A small network was shown many inputs. Here are its activations along a few directions, one row for each input.
In each table, some parts of the input vary, and every possible input appears once, in random order.
Descriptions start from the smaller parts, as in this example, which fits no table here: values(2) and (point or line(11) or (ring(5) and line(6))).
Shared parts are said once, and a part with two or three values counts as separate values.
In the rows, zero is written as 128.

Other details of the inputs shift rows strongly along two fixed directions, in all tables alike. That doesn't count.

Table:
r1: [121 189 115 115 127  68 133  88 141 158 133 118]
r2: [101 205 143 131 131  82 135  82 147 139  99 135]
r3: [157  86  54 144  54 149 131 119 112  94 183 143]
r4: [134 107 131 162 188 132 132  95 144 166  96 135]
r5: [126 133 146 139 131 108 102 111 109 146 127 150]
r6: [119 203 116  88 141  92 131 142 170 168  87  96]
r7: [133  91 131 166  99 147 114 130  90 112 173 122]
r8: [186 121  48 142  72 169 167 158 103  67 175 117]
r9: [ 99 105 202 109 153 111 111 111 102 167 110 137]
r10: [106 202 136 123 125  74 145  80 154 145 119 108]
r11: [120 176 102 114 151  70 175 130 162 176 120 150]
r12: [107  66 197 140 131 155 109 128  84 129 132 137]
r13: [160 145  18 156  89 103 169 148 156 121 192 137]
r14: [105 100 182 104 185  87 130 143 133 136 113 126]
r15: [125  73 108 167 136 152 136 139 131 121 167 135]
r16: [130  77 146 139 100 146 109 107 127 101 156 112]
r17: [140 110  82 178  60 154 136 123 110  84 188 117]
r18: [116 207 123  93 148  96 120 141 168 161  64 125]
r19: [106 139 165 142 115 118 129  99 137 122 131 108]
r20: [145 102  74 107  90 174 123 169 130 113 132 124]
r21: [130 189 105 124 129  71 120  94 127 157 122 150]
r22: [154 169  50 120  96 127 168 164 131 112 169 142]
r23: [ 96 126 175  82 189 137 125 138 111 131 112 140]
r24: [122 201 116  88 142  94 129 141 166 168  92  98]
r25: [105 103 185 105 188  98 118 140 133 130  99 151]
r26: [136  72 123 131  93 145 116 122 102 121 156 142]
r27: [105 122 207 133 161 112  92 111 101 157 105 145]
r28: [174 104 120 147 110 172 129 153 108  71 142 120]
r29: [158  85 190 136 144 164 137 140 109  90 118  78]
r30: [144 173  46 174  72 116 139 116 107 105 169 149]
r31: [117 150 110 145 102 118 146 113 102 132 147 138]
r32: [116  68 198 145 134 145  94 127  92 135 146 122]
r33: [103 113 210 120 159 105  98 111 110 166 120 120]
r34: [115 142 128 106 165 134 115 139 117 109 129 148]
r35: [103 208 139 139 132  82 134  91 131 144 105 138]
r36: [118 114 141 112 112 121 131  96 129 128 124 131]
r37: [111 181  80 135 160  86 176 114 147 175 124 153]
r38: [123 137  86 158 146 125 141 123 143 139 140 160]
r39: [129  82 102 119 130 120 146 156 121 104 149 147]
r40: [123  87 151 152  94 159 105 106 128  84 135 136]
r41: [132  78 129  99 118 178 107 171 124 120 111 119]
r42: [144 222 118 106 154 108 147 134 144 136 110 134]
r43: [123 206 141  98 163  83 153 145 150 160 124 118]
r44: [104 108 211 116 158 116  87  94 126 143  95 140]
r45: [172 181  51 127  96 137 161 154 136 101 173 112]
r46: [119 195 116 119 128  78 126  77 148 141 110 140]
r47: [120 205 120  87 148  89 126 141 164 175  90  99]
r48: [127  83 127 101 110 178 114 171 131 119 110 119]
r49: [144  48 121 175 160 165 131 114 132 137 140 112]
r50: [140  82 133 111 118 171  95 169 135 120 127  98]
r51: [117 205 122 142 138  74 126 101 113 157 119 146]
r52: [140  83 133 112 115 172  97 168 137 119 128 100]
r53: [164 152  18 159  93 108 159 145 157 118 174 164]
r54: [133  86 143 120 115 178  88 170 139 108 103 128]
r55: [122 186  81 147 180  74 154 100 153 177 101 156]
r56: [139  84 137 117 121 178  82 169 131 110 108 128]
r57: [158 155  36 148  70 101 136 113 121 124 189 128]
r58: [150 112  81 129  92 170 101 170 138 102 124 132]
r59: [127 151  88 113 147 126 135 144 115 108 157 126]
r60: [154 207 123 114 146  89 163 127 136 134 120  89]
r61: [ 80 111 229 112 148 128 127  95 126 138  87 125]
r62: [105  66 212 132 130 155  86  99 128  99 107 132]
r63: [126  77 133 100 114 180 111 172 127 121 108 121]
r64: [141  90  46 165 123 140 159 130 123 130 154 153]
r65: [135  85 111 149  92 147 123 130  84 120 167 144]
r66: [168 182  40 116  93 140 174 153 128 101 163 133]
r67: [158  87 171 126 138 168 149 139 102  88 114  94]
r68: [ 90 125 226 136 159 114 110 109 107 151 114 112]
r69: [106  63 212 128 126 152  98 102 131 106 127 105]
r70: [107 188 120 101 121  79 153  77 149 145 107 128]
r71: [102 137 156 136 115 124 142 106 113 132 122 132]
r72: [114 144 177  91 163 132  90 148 148 152  66 127]
r73: [129  57 120 169 155 146 130 129 126 131 147 130]
r74: [118  78 144 136  88 162 128 107 121  93 141 129]
r75: [138 106  74 109  85 171 130 172 138 111 122 120]
r76: [143  46 107 168 150 171 146 115 124 142 130 131]
r77: [154 133 184 131 159 139 137 126 120 103  91 102]
r78: [119 114 210 108 174 146 109 159 132 130 110 142]
Description of these inputs: values(3) and (line(5) or line(10) or ring(11)).
Question: Changing only the values(3) part turns r28 into r60. The same change can be made to r40. Which row results?
Answer: r10
Question: Changing only the values(3) part turns r19 into r2. The same change can be made to r1. Which row results?
Answer: r44
Question: Which other rows does r62 become when the values(3) part takes its other values? List them by row number.
Answer: r69, r70
Question: Which other rows does r50 become when the line(5) part takes its other values? List them by row number.
Answer: r6, r24, r47, r52
Question: Which other rows does r3 become when the ring(11) part takes its other values? List them by row number.
Answer: r9, r12, r26, r31, r36, r61, r65, r70, r71, r74
Question: Which other rows does r28 become when the line(10) part takes its other values? List them by row number.
Answer: r4, r25, r34, r38, r42, r53, r55, r77, r78

Table:
r79: [139  99 119 135 127 155 135 145 128 111 139 118]
r80: [142 217  53 120 110  92 152 124 153 138 124 126]
r81: [143 212  48 117 113  91 157 138 144 135 139 132]
r82: [ 90 185 217  78 196  86 122 109 151 181  50 116]
r83: [ 84 163 228 104 196  76 118  89 135 180  76 127]
r84: [139  96 106 132 121 151 126 148 125 118 140 134]
r85: [143 217  58 114 118  87 157 123 147 139 123 126]
r86: [124 159 117 138 128 104 135 106 124 140 131 134]
r87: [129 187  77 141 115  85 157 100 132 143 141 137]
r88: [145 113  90 134  85 156 121 150 126 100 153 123]
r89: [133  55 137 135 112 176 107 148 122 108 137 127]
r90: [145 106  97 127 101 156 128 156 120 101 151 129]
r91: [127  68 154 152 118 161 113 125 106 109 145 133]
r92: [130 191  77 140 117  86 156 101 131 144 140 137]
r93: [133  57 147 133 124 171 108 151 118 110 134 127]
r94: [131  57 150 135 136 172 109 156 121 114 132 132]
r95: [127  62 159 151 117 156 109 123 111 104 148 132]
r96: [125  57 158 151 116 158 115 123 111 105 150 133]
r97: [154 210  61 122 119  93 164 129 142 137 135 112]
r98: [146 109  97 129  93 154 125 152 120  99 151 123]
r99: [122 151 114 139 125 101 145 103 128 138 137 134]
r100: [149 108  94 137 109 159 129 155 127  99 144 131]
r101: [125 160 116 138 127 103 133 107 124 139 132 134]
r102: [ 82 126 247  90 207 108 102 120 145 183  56 120]
r103: [ 90 133 251  80 211 113 111 125 138 169  53 120]
r104: [133 165  97 113 109 117 134 132 136 130 128 122]
r105: [127  57 155 152 114 159 112 123 111 102 152 133]
r106: [126  68 159 150 120 157 107 124 108 108 143 133]
Question: What do these inputs look like to the network?
Answer: values(2) or ring(11) or (values(3) and line(5))
Question: Which other rows does r82 become when the line(5) part takes its other values? List them by row number.
Answer: r80, r85, r100, r103
Question: Which other rows belong to the same alternative as r79? List them by row number.
Answer: r97

Table:
r107: [112 188 137 135 126  77 148  78 142 165 116 119]
r108: [145 106 110 127 101 154 118 165 121  94 149 129]
r109: [118 172  81 102 152  72 158 109 155 174 133 146]
r110: [141  99  98 153  85 136 137 102 121  95 157 117]
r111: [163 165  50 118  85 132 151 150 124 112 157 126]
r112: [115 131 164 130 135 119 114 116 102 113 135 137]
r113: [124 121 148 148 191 104 147 118 134 160 113 123]
r114: [134  55 147 155  94 157 123 104 116  97 146 116]
r115: [106 149 176 117 156  90 129  83 132 141 104 114]
r116: [118 141 186 101 167 134 126 137 139 135  85 124]
r117: [126 196 114 106 141  81 130 133 150 154 107 109]
r118: [143  78 138 126 107 167 102 171 111  91 148 127]
r119: [126  76 187 123 149 174 110 144 138 114 101 107]
r120: [ 98 194  96 115 129  77 122 126 157 177 102 155]
r121: [146 105 110 126 101 152 116 167 117  94 150 125]
r122: [120 125 174 137 204  99 144 126 122 157 100 139]
r123: [130 236  84 107 146  81 163 113 167 157  99 113]
r124: [127  89 181 107 140 159 112 147 120 129 112  98]
r125: [ 99  38 214 113 148 163  61 133 131 137  92 157]
r126: [179 130  52 171 146 130 158 124 115 120 161 146]
r127: [112  49 110 135 113 177 121 150 101 102 146 151]
r128: [146 112  95 134 100 152 122 154 138  96 148 117]
r129: [152 146  60 135  91 130 133 155 138 105 155 113]
r130: [117 168 150 106 163 121 141 122 159 142  87 111]
r131: [115 134 180 105 157 115 109 142 138 143 101 107]
r132: [122 166 156  98 149  99 118 145 132 144 103 123]
r133: [111 170 153 119 151  88 129  88 126 140 119 117]
r134: [162 152  59 123  89 127 141 146 128 122 150 106]
r135: [123 153 157  96 151 120 134 131 141 151  99 104]
r136: [114  79 190 143 124 136 118  96 123 130 120 115]
r137: [ 99 123 214 129 142 112 121  99 122 149 100 132]
r138: [143 100 104 133 100 159 117 158 130  96 150 114]
r139: [151 141  73 129  92 141 134 158 131  94 154 134]
r140: [131  76  95 143  94 156  90 128 142 125 136 147]
r141: [144 166  67 159  79 120 137 123 104 104 183 147]
r142: [132  99 131 162  86 151 123 120 104 105 162 141]
r143: [158 138  72 123  91 139 140 148 125 118 151 108]
r144: [112  71 209 139 126 142 114 106 113 121 115 131]
r145: [102  86 155 121 149 155 106 139 114 151 113 142]
r146: [112 107 193 134 139 140 103 122  98 114 136 139]
r147: [126  51 112 148 113 187 108 147 115 129 144 134]
r148: [118 171 158 100 162 122 141 130 148 138  87 128]
r149: [121 142 144 127 128 104 134 101 116 114 123 134]
r150: [103 188  61 115 139  84 163 111 140 169 116 136]
r151: [152 105 110 118 100 165 131 157 116 101 144 124]
r152: [103 167 168 134 138  94 131  87 131 165 118 119]
r153: [148 108 105 130 107 173 133 155 128  88 136 128]
r154: [117 184  94 115 128  89 100 103 146 167  84 155]
r155: [118 226 108 113 139  57 151  90 127 143 120 137]
r156: [103 175 181 128 147  94 123 101 119 158 116 142]
r157: [105 127 144 116 176  88 147 124 157 167 132 137]
r158: [134 122 150 102 130 142 124 151 116 127 119 117]
r159: [153 171 103 152 194  92 160  98 139 170 116 126]
r160: [118  52 172 163 172 155 136 145 115 140 124 126]
r161: [142 117  49 121 110 118 150 136 129 124 172 166]
r162: [107 183 159 131 146  92 127  93 124 156 126 123]
r163: [156 117  97 119  94 152 129 159 110 109 149 122]
r164: [152 140  64 137 101 158 150 138 153  93 140 121]
r165: [132 143 132 114 137 147 139 138 144 112 106 132]
r166: [118  52 117 154  94 170  90 151 138 124 140 139]
r167: [102 169 171 119 160  88 119  93 121 145 117 118]
r168: [132  60 110 150  95 173  68 127 129 119 119 142]
r169: [100  53 246 144 144 166  88 113 105 128 126 120]
r170: [146 178  45 159  82 112 143 111 117 107 185 129]
r171: [102 117 212 118 150 106 127  94 123 139  92 128]
r172: [136 199 117  90 136  90 143 135 129 158 107 118]
r173: [114  86 188 132 129 133 120 108 111 109 116 129]
r174: [128  82 187 115 145 171 112 152 128 110 100 125]
r175: [149 125  43 175 122 125 167 151 114 115 166 149]
r176: [145 109  54 139 115 119 154 149 137 114 190 162]
r177: [156 164  43 137  96 141 158 139 149 103 146 116]
r178: [150 100 105 124  98 165 130 151 123 109 147 107]
Question: What do these inputs look like to the network?
Answer: values(2) and (line(10) or ring(11) or (values(3) and line(5)))
Question: Changing only the values(2) part turns r156 into r169. The same change can be made to r137. Which row results?
Answer: r107
Question: Changing only the values(2) part turns r109 into r161. The same change can be made to r152. Which row results?
Answer: r142
Question: Which other rows does r172 become when the values(3) part takes its other values? List them by row number.
Answer: r132, r174
Question: Which other rows does r126 become when the values(2) part takes its other values? List them by row number.
Answer: r159
Question: A walk changes only the line(5) part. It starts at r135 and steps to r178. List the rest of the walk in order.
Answer: r124, r143, r134
